A small network was shown many inputs. Here are its activations along a few directions, one row for each input.
Each table varies a few parts of the input and shows all the possible inputs, shuffled.
A made-up example of a description, with smaller parts first: one of 8 places around a ring, together with either a single point or one of 9 places along a line or (one of 3 separate values, together with one of 6 places along a line).
Shared parts are said once, and a part with two or three values counts as separate values.
In the rows, zero is written as 128.

Other details of the inputs vary at random and push rows far along two fixed directions, the same in every table; ignore that.

Table:
R1: [ 97 187 152 119 165 129 124 165 129 188 161]
R2: [121 165 149 120 157 122 108 140 117 142 150]
R3: [ 71  64 128 173  68 158 116  70 125 145 129]
R4: [200 156 121 111 144 112 131 158 130  89 100]
R5: [209 120  91 107 118 101 123 117 102  56  60]
R6: [168  96 128 141  85 121 123 104 130  79  94]
R7: [149 105 132 152 102 126 113  95 132  58 103]
R8: [184 145 107 102 157 112 123 157 109  99  82]
R9: [131 147 135 132 155 136 123 153 144 128 148]
R10: [ 79  77 149 166  47 141 128  71 115 145 139]
R11: [143 158 125 133 145 136 105 120 115 121 103]
R12: [ 71 185 133 121 197 153 118 178 146 217 169]
R13: [123  94 149 175  67 140  98  61 136  93 107]
R14: [169 141  90  94 163 105 132 154 119  81  91]
R15: [155 107 110 118 115  94 135 121 108  83 119]
R16: [ 87 189 154 116 183 158 121 179 165 206 188]
R17: [ 91 163 127 130 171 146 114 141 134 152 138]
R18: [ 72  85 146 171  77 158 124  95 154 159 158]
R19: [179 148 118 112 158 109 129 159 136  70 105]
R20: [128 142 115 107 144 124 148 163 157 130 142]
R21: [ 69  78 139 169  73 167 100  54 124 144 134]
R22: [128 162 141 128 138 146 135 157 148 160 147]
R23: [140 115 124 127 127 139 108 113 111 108 110]
R24: [129 127 113 108 126 102 147 140 120 110 131]
R25: [123 149 107 107 179 136 138 176 127 156 141]
R26: [169 124 160 113 170 121 176  96 159 127  99]
R27: [192 140 111 101 121  87 138 137 103  82  97]
R28: [150 121 132 137 127 106 115 115 100  80 120]
R29: [186 140 132 140 145  88  88 101  91  32  91]
R30: [ 59  55 134 168  50 144 145  75 122 153 164]
R31: [118 154 141 136 145 114 112 121 116 106 131]
R32: [203 114  94 105 121  97 118 120 104  56  57]
R33: [132 133 143 128 130 142 118 136 142 130 143]
R34: [145 100 115 131 104 115 130 122 146 105 120]
R35: [ 51  67 159 145 111 173 192  48 159 221 138]
R36: [147 156 141 124 143 132 123 155 142 132 127]
R37: [134 131 124 128 130 137 117 128 117 129 105]
R38: [ 84  46 118 172  26 164 138  51 120 141 116]
R39: [ 97 137 131 120 141 121 146 165 128 180 165]
R40: [189 142 119 116 158 103 120 161 134  83 105]
R41: [ 65  51 124 154  55 169 134  73 128 165 144]
R42: [142 119 139 160 111 125  97  83 134  57 103]
R43: [141 107 115 121 108  95 134 124 115 108 123]
R44: [148 107 123 138 119 126 128 126 137  95 126]
R45: [195 127 156 102 174  88 171  88 117  92  78]
R46: [ 70  93 154 186  50 170 118  60 150 157 149]
R47: [121 114 100 114 133 124 135 141 131 144 123]
R48: [140 162 121 127 183 128  98 139 117 110 116]
R49: [127 124 107 119 142 131 134 139 122 114 112]
R50: [ 57  78 151 191  66 166 111  59 152 144 161]
R51: [107 174 125 113 164 155 138 172 131 195 146]
R52: [116 175 142 114 149 130 143 168 121 179 158]
R53: [ 73 191 150 121 186 131 125 180 138 212 187]
R54: [161 151 128 104 143 101 137 162 109 122 118]
R55: [200 127 133 119 129  91 100 112  87  40  89]
R56: [104 175 124  96 153 146 167 198 170 219 178]
R57: [191 141 122 133 141 109  83 101  99  51  58]
R58: [151 128 129 108 131 110 131 141 107 114 131]
R59: [136 120 136 140 120 108 115 118 107 104 123]
R60: [127 123 117 135 144 138 115 126 116 116 120]
R61: [196 132 113 106 125 100 128 143 135  77  90]
R62: [105 133 118 115 141 137 151 165 162 168 170]
R63: [133  95  96 123 117 125 132 116 121 107 113]
R64: [ 59  79 153 191  63 160 107  62 154 151 154]
R65: [132 154 122  83 154 110 147 176 125 160 158]
R66: [166 157 124 106 140 106 142 159 107 123 121]
R67: [124 150 134 105 155 143 140 177 153 169 163]
R68: [ 90 171 127  87 155 125 166 198 142 224 179]
R69: [106 148 120 122 161 143 127 149 128 141 131]
R70: [ 67  63 133 162  51 137 146  74 121 131 146]
R71: [111 133 112 117 155 136 135 162 131 167 137]
R72: [ 94 182 139 107 180 127 144 186 130 174 171]
R73: [203 108  94  99 129 101 112 117 102  48  70]
R74: [ 90  35 129 160  21 152 134  54 149 126 142]
R75: [ 84 203 151 117 172 141 137 177 134 219 182]
Description of these inputs: one of 3 separate values, together with either a single point or (one of 4 places along a line, together with one of 6 places along a line).
Question: The inputs of R25 and R44 match in every part but the choice among 3 separate values. If R47 is changed in the same way as R25 into R44, which row does it become?
Answer: R34
Question: Change only the place on the line of 6 in R56. List by row number the other rows that result.
Answer: R20, R34, R61, R62, R74
Question: Change only the choice among 3 separate values in R33. List by row number the other rows that result.
Answer: R23, R55

Table:
R76: [ 43  90 164 192  57 167 148  33 154 167 136]
R77: [126  85 110 137  65 109 153  78 132 100  93]
R78: [200 163 130  72 179  62 149 172 112 101 117]
R79: [ 31  39 121 184  72 170 122  60 131 166 150]
R80: [207  68 116 132  69 100 123  85 145  32  74]
R81: [146 212 166 108 217 146 138 194 186 179 160]
R82: [135  81 124 173  73 134  99 102 143  79 126]
R83: [188  96 174 160  98  91 112  33  99  30  79]
R84: [176  85 133 157  88  76  96  79  79  24  96]
R85: [205 134  94  90 196 106 135 145 107  67  80]
R86: [141 128 107  84 185 118 155 152 140 152 114]
R87: [ 69  44 131 172  26 176 153  77 169 161 172]
R88: [ 34 159 121 140 123 152 127 146 146 193 182]
R89: [162 156 116  86 141 120 140 166 124 170 110]
R90: [179 148 108 118 137  96 125 140 104  44  74]
R91: [155 150 128 111 152 133 126 186 153 112 137]
R92: [ 32  33 127 165  65 179 142  62 132 166 145]
R93: [127 188 126  91 170 146 129 208 117 193 141]
R94: [ 63 131 159 139 176 174 149 105 160 211 153]
R95: [132 213 162 107 195 153 129 172 138 212 138]
R96: [ 81 110 124 133  80 172 150 124 126 216 158]
R97: [122 175 110 129 162 112 126 172 125 127 129]
R98: [178 176 111 110 150 115  73 155  94  94  99]
R99: [178  80 139 139  82  85 115  81  80  22  90]
R100: [ 39 117 118 134 148 167 115 126 141 191 174]
R101: [131 207 119 101 192 135 112 220 117 198 150]
R102: [ 44 143 149 131 127 134 124 145 129 197 211]
R103: [149 151 134  97 158 101 158 163 111 137 157]
R104: [163  95 102 143  77 109 141  79 108  50  79]
R105: [206 182 113 105 180 102  78 182 138  47 114]
Question: The inputs of R85 and R104 match in every part but one. If R86 is changed in the same way as R85 into R104, which row does it become?
Answer: R77
Question: What do these inputs look like to the network?
Answer: one of 5 separate values, together with either a single point or one of 5 places along a line
Question: Change only the choice among 5 separate values in R101. List by row number the other rows that result.
Answer: R79, R82, R84, R97

Table:
R106: [160 159 137 106 150 108 138 179 142 127 152]
R107: [ 97 162 151 122 161 149 155 142 147 194 148]
R108: [114 193 126 118 200 136 110 192 132 164 153]
R109: [ 81  61 161 188  58 170 123  27 140 131 117]
R110: [ 78 108 136 148 102 143 132  94 126 148 145]
R111: [ 95 162 157 140 140 147 121 159 165 169 183]
R112: [126 122 142 121 137 140 157 122 136 161 129]
R113: [219 159 107 118 164  78  92 141  86  20  62]
R114: [173  79 132 156  82 102 105  39 104  37  61]
R115: [ 89 137 105 109 141 138 153 180 139 188 159]
R116: [100 125 103 111 110 139 136 161 128 167 148]
R117: [141 179 132 113 197 127 109 160 126 120 130]
R118: [202 114 115 118 103  91 132 132 132  49 101]
R119: [169 158 119  88 179 122 165 167 141 145 112]
R120: [ 89 140 123  98 156 142 170 164 158 216 161]
R121: [236 166 132 117 148  72 101 144 114  12  82]
R122: [ 81  97 124 160  63 145 107  89 112 136 139]
R123: [ 74  40 123 175  34 145 127  61 113 127 133]
R124: [115 130 135 112 150 130 149 138 137 174 143]
R125: [ 78  46 121 167  23 149 115  63 108 130 136]
R126: [147 177 141 113 198 125 113 151 137 135 121]
R127: [188 134 114 141 124 110  67 108  92  35  80]
R128: [110 109 111 113 122 133 153 132 133 144 136]
R129: [109 114 126 121 128 132 142 126 122 144 142]
Question: What do these inputs look like to the network?
Answer: one of 4 places along a line, together with either a single point or one of 5 places along a line
Question: List by row number the other rows that have the place on the line of 4 in common with R109.
Answer: R108, R111, R117, R126, R127
Question: Change only the place on the line of 4 in R109. List by row number the other rows that result.
Answer: R107, R112, R119

Table:
R130: [180 149 111 114 142 105 118 162 123  73 110]
R131: [165  80 121 133  89 110 142  67 106  69  74]
R132: [149 181 149 112 177 118 132 153 138 141 130]
R133: [169  82 130 152  90 120 121  79 123  57  88]
R134: [155 176 118  78 201 111 158 199 123 161 132]
R135: [ 66 118 151 146  94 155 132 117 143 190 178]
R136: [133  94 115 120  97 122 142 109 111 116 118]
R137: [ 79 125 122 152 103 151 106 127 124 153 148]
R138: [ 84 109 111 123  96 134 153 143 124 173 157]
R139: [145  95 118 157  86 108  92  86 102  47 101]
R140: [136  85 124 134  94 127 144  82 137 113 101]
R141: [108 139 138 143 138 148 117 108 131 144 121]
R142: [188 134 107  95 149 103 127 150 122  88  99]
R143: [155  94 101 127  88 108 124 118 120  83 104]
R144: [ 60 121 141 151  84 148 130 130 141 186 181]
R145: [ 87 124 147 147 130 143 129  99 139 151 142]
R146: [137 137 148 136 133 123 124 126 129 130 131]
R147: [ 90 117 135 133 110 155 142 132 150 168 163]
R148: [186 151 131 114 163 113 133 134 135  82  95]
R149: [ 88 110 137 147 108 142 114 102 127 137 149]
R150: [143 176 130 118 189 131 110 165 123 138 122]
R151: [ 86 101 128 128 112 147 156 128 151 190 154]
R152: [142 194 136 102 218 117 123 189 131 147 143]
R153: [141 179 124 110 181 133 104 169 120 134 128]
Question: The inputs of R140 and R151 match in every part but one. If R132 is changed in the same way as R140 into R151, which row does it become?
Answer: R146
Question: What do these inputs look like to the network?
Answer: one of 4 places along a line, together with one of 6 places along a line
Question: Start at R138 and move only the place on the line of 6, one step at a time. The first step leads to R143. Which rows follow, in order?
Answer: R130, R144, R139, R137
Question: Change only the place on the line of 4 in R130. List by row number the other rows that result.
Answer: R133, R147, R148
